Each row below holds a small network's activations on one input, seen along a few directions.
In each table, some parts of the input vary, and every possible input appears once, in random order.
A made-up example of a description, with smaller parts first: one of 8 places around a ring, together with either a single point or one of 9 places along a line or (one of 3 separate values, together with one of 6 places along a line).
Shared parts are said once, and a part with two or three values counts as separate values.
In the rows, zero is written as 128.

Other details of the inputs shift rows strongly along two fixed directions, in all tables alike. That doesn't count.

A family of inputs:
R1: [158 144 120 130 144 174 131 130 140 141 112 148 137 105 139]
R2: [130  33 185 150 111  58 124 109 153 121 126 125 174 177 151]
R3: [ 82 121 122 164 165 115 105 148 114  98  94  86 141 149 153]
R4: [142 149 131 114 113 126 124 133 125 119 131 128 124 119 119]
R5: [125 154 117 115 128 132 141 135 124 129 133 123 120 118 128]
R6: [126 163 122 121 128 130 127 141 133 128 130 140 109 111 132]
R7: [145 135 128 114 112 137 133 118 123 131 138 125 132 121 112]
R8: [124 164 123 119 125 127 131 143 129 124 129 128 119 114 125]
R9: [121 158 121 123 126 122 128 139 133 125 132 141 108 112 125]
R10: [141 146 128 120 116 136 117 128 126 124 130 135 117 115 119]
R11: [ 79 122 124 151 157  94 110 147 120  90  95  95 123 153 157]
R12: [125 155 116 110 144 143 135 134 137 126 134 143 102 116 138]
R13: [120 127 113 117 124 129 144 123 115 140 143 130 116 130 124]
R14: [ 97  95 123 145 165 115 103 127 126  97  95 102 119 154 153]
R15: [133 119 117 112 112 130 135 113 118 143 139 131 117 130 110]
R16: [126 162 123 123 126 135 131 142 120 123 136 124 122 117 121]
R17: [141 150 118 142 139 164 142 136 126 146 118 127 153 108 133]
R18: [141 145 124 106 115 125 134 126 128 125 127 128 119 119 125]
R19: [117 147 122 133 124 133 124 133 125 130 137 131 114 124 107]
R20: [119 137 116 129 141 151 129 125 128 133 142 131 116 127 109]
R21: [142 149 128 116 118 129 118 133 127 121 129 137 111 116 128]
R22: [120 150 115 111 141 133 136 132 138 124 135 144 100 117 130]
R23: [121 147 122 139 127 141 122 133 122 134 141 129 122 122 104]
R24: [145 139 128 111 115 130 134 123 122 125 134 125 125 123 122]
R25: [100 110 126 128 169 104 106 135 136  90  82 112 108 146 186]
R26: [122 143 112 128 144 160 130 129 126 131 140 131 118 122 117]
R27: [160 150 131 136 122 155 128 135 135 141 115 139 154 107 125]
R28: [140 137 121 111 131 148 125 120 130 122 133 136 110 119 125]
R29: [129 149 117 115 143 149 135 133 129 126 141 140 106 119 133]
R30: [123 152 119 138 129 148 122 137 121 133 138 128 124 117 112]
R31: [101  97 121 128 157 100 116 132 116 107  87 103 120 147 185]
R32: [166  57 176 120  82  88 149 100 156 161 158 163 160 143 125]
R33: [140 161 123 146 137 162 133 145 130 142 116 132 153 105 129]
R34: [121 123 114 129 128 143 140 121 112 150 146 124 129 130 111]
R35: [119 140 118 126 122 133 138 127 118 134 141 117 126 130 102]
R36: [103 116 119 165 192 147 117 146 133 115  76 115 145 134 190]
R37: [120 162 121 120 123 122 133 141 129 122 132 130 116 115 116]
R38: [ 95 110 131 145 145  96 102 135 121  95  95  96 129 153 142]
R39: [131 131 119 113 126 137 125 117 132 122 133 136 104 128 109]
R40: [130 135 114 116 131 143 146 129 109 143 142 129 118 121 134]
R41: [142 139 128 128 113 140 116 127 127 131 135 134 125 118 107]
R42: [142 123 120 111 118 141 136 114 116 142 137 131 125 121 124]
R43: [127 143 120 126 127 143 139 128 116 133 140 117 133 121 117]
R44: [143 127 120 107 120 135 137 120 115 137 135 132 118 122 133]
R45: [134 150 125 113 115 116 121 131 135 118 123 142 104 115 125]
R46: [145 130 128 122 111 139 132 117 124 136 141 123 141 125 102]
R47: [132 131 122 109 124 126 127 117 137 116 132 142 102 129 121]
R48: [135 140 120 103 127 126 129 122 141 117 127 146  99 119 129]
R49: [142 140 131 127 109 136 122 127 126 129 137 126 139 122  99]
R50: [100 124 128 136 156  96  99 145 130  91  80 109 111 140 177]
R51: [125 139 112 112 132 137 145 130 117 143 136 132 114 119 139]
R52: [157  72 183 133  85  88 154 111 162 157 166 156 172 143 116]
R53: [154  68 182 137  83  91 151 108 158 155 171 152 173 152 107]
R54: [103 108 124 132 171 113 107 137 125  88  88 106 109 148 182]
R55: [128 158 124 126 129 136 126 141 124 127 136 135 113 114 129]
R56: [132 137 127 123 111 125 118 124 128 125 131 135 112 124 104]
R57: [120 111 127 157 162 131 116 137 127 114  75 102 158 135 175]
R58: [188  76 189 155  93 123 132 117 171 168 138 172 194 127 131]
R59: [168  78 189 127  75  79 136 111 168 144 155 162 166 140 111]
R60: [116 139 115 122 138 145 131 127 129 129 139 132 107 129 112]
R61: [143 135 114 138 138 167 147 130 121 161 123 137 148 109 141]
R62: [122  27 191 166 139  85 123 114 163 129 129 134 177 173 170]
R63: [154 125 121 131 130 159 138 123 125 154 116 139 147 112 140]
R64: [116 149 123 130 121 131 128 135 121 127 137 120 124 127  99]
R65: [118 147 123 137 125 137 127 132 120 130 138 120 132 125  97]
R66: [ 85  95 112 155 168 123 119 135 104 119 101  92 136 153 167]
R67: [129 150 119 119 128 138 141 135 116 128 139 120 124 120 123]
R68: [133 122 117 107 114 123 137 114 119 135 137 135 113 129 121]
R69: [123 155 124 129 126 139 128 137 119 126 136 120 130 117 114]
R70: [ 86 121 125 158 167 113 103 147 118  99  94  99 125 143 170]
R71: [125 142 116 133 127 147 137 129 116 136 141 115 137 124 108]
R72: [118 124 114 123 125 136 141 123 113 147 143 126 121 132 114]
R73: [175  81 188 166 102 127 139 123 171 176 146 173 199 126 132]
R74: [ 94 114 129 141 146  88 103 137 122  86  91 100 122 152 154]
R75: [134  41 193 162 115  70 111 118 151 119 118 121 185 169 155]
R76: [139 154 129 110 113 121 124 134 132 119 123 132 119 116 123]
R77: [119 154 121 126 123 126 126 135 128 124 137 138 108 122 117]
R78: [137 137 127 128 112 133 117 123 128 130 136 134 120 122 100]
R79: [142 119 118 118 115 144 135 114 116 148 141 130 131 124 114]
R80: [ 83 100 115 140 165  98 125 139 114 111  96 102 120 149 181]
R81: [141 128 126 122 109 132 132 113 125 137 142 125 135 128  94]
R82: [139 116 119 118 113 137 134 110 119 147 143 131 128 128 106]
R83: [131 143 126 118 113 117 119 126 130 117 129 139 107 123 117]
R84: [118 143 117 115 137 136 133 128 133 123 140 139 102 128 122]
R85: [127 130 114 121 129 147 143 123 110 147 143 127 126 121 128]
R86: [102 105 134 151 143 101 102 132 122 102  99  97 139 151 137]
R87: [137 144 122 106 113 118 135 124 127 122 129 130 115 119 117]
R88: [140 132 119 118 129 153 124 120 130 127 137 135 117 122 113]
R89: [121 137 118 133 126 140 137 126 117 137 143 116 134 129 100]
R90: [135 132 124 116 110 126 132 117 124 130 137 123 125 130  99]
Description of these inputs: one of 2 separate values, together with one of 5 places around a ring, together with either a single point or one of 8 places around a ring.
- The inputs of R6 and R50 match in every part but the choice among 2 separate values. If R9 is changed in the same way as R6 into R50, which row does it become? => R45
- The inputs of R52 and R87 match in every part but the choice among 2 separate values. If R13 is changed in the same way as R52 into R87, which row does it become? => R68
- Change only the choice among 2 separate values in R26. List by row number the other rows that result. => R88
- A walk changes only the place on the ring of 5. It starts at R5 and steps to R8. List the rest of the walk in order. => R6, R12, R51
- Which other rows agree with R24 in the choice among 2 separate values and the place on the ring of 5? List them by row number. => R2, R7, R18, R46, R57, R81, R87, R90

A family of inputs:
R91: [ 91 233  54 103 182 166 108 164  96  79  76 101  55  91 155]
R92: [140 122 135 114 112 120 133 120 134 134 141 141 123 127 122]
R93: [135 127 134 117 107 121 134 119 131 134 151 138 122 128 104]
R94: [130 124 138 125 111 114 127 124 133 128 143 132 127 133 110]
R95: [134 115 134 116 117 118 134 120 134 132 140 139 120 133 123]
R96: [136 119 135 114 110 120 135 117 133 134 149 139 122 131 111]
R97: [137 129 140 124 106 117 128 123 134 129 143 136 130 129 107]
R98: [145 126 131 130 121 142 135 124 130 142 135 136 141 122 122]
R99: [ 70 199  49 121 194 168 113 155  79  89  78  77  73 113 155]
R100: [144 121 131 129 122 141 138 122 131 147 137 139 140 122 127]
R101: [141 125 136 135 120 137 133 126 133 142 135 133 147 123 119]
R102: [138 122 141 123 109 114 129 122 137 130 139 136 131 130 114]
R103: [140 130 136 137 117 138 133 128 131 141 138 133 146 124 112]
R104: [135 123 132 132 120 137 137 124 127 144 144 133 141 127 115]
R105: [142 128 135 115 110 123 131 121 133 130 140 138 124 126 115]
R106: [ 54   6 173 211 196  45  85 143 134  80  50  64 183 208 231]
R107: [139 121 129 127 125 140 140 122 130 146 139 138 136 125 125]
R108: [154 132 141 134 126 145 130 131 146 142 126 151 145 113 137]
- Describe the family of inputs behind these rows. => one of 2 separate values, together with either a single point or one of 8 places around a ring
- The inputs of R108 and R91 match in every part but the choice among 2 separate values. If R101 is changed in the same way as R108 into R91, which row does it become? => R102
- Change only the place on the ring of 8 in R94. List by row number the other rows that result. => R92, R93, R95, R96, R97, R102, R105
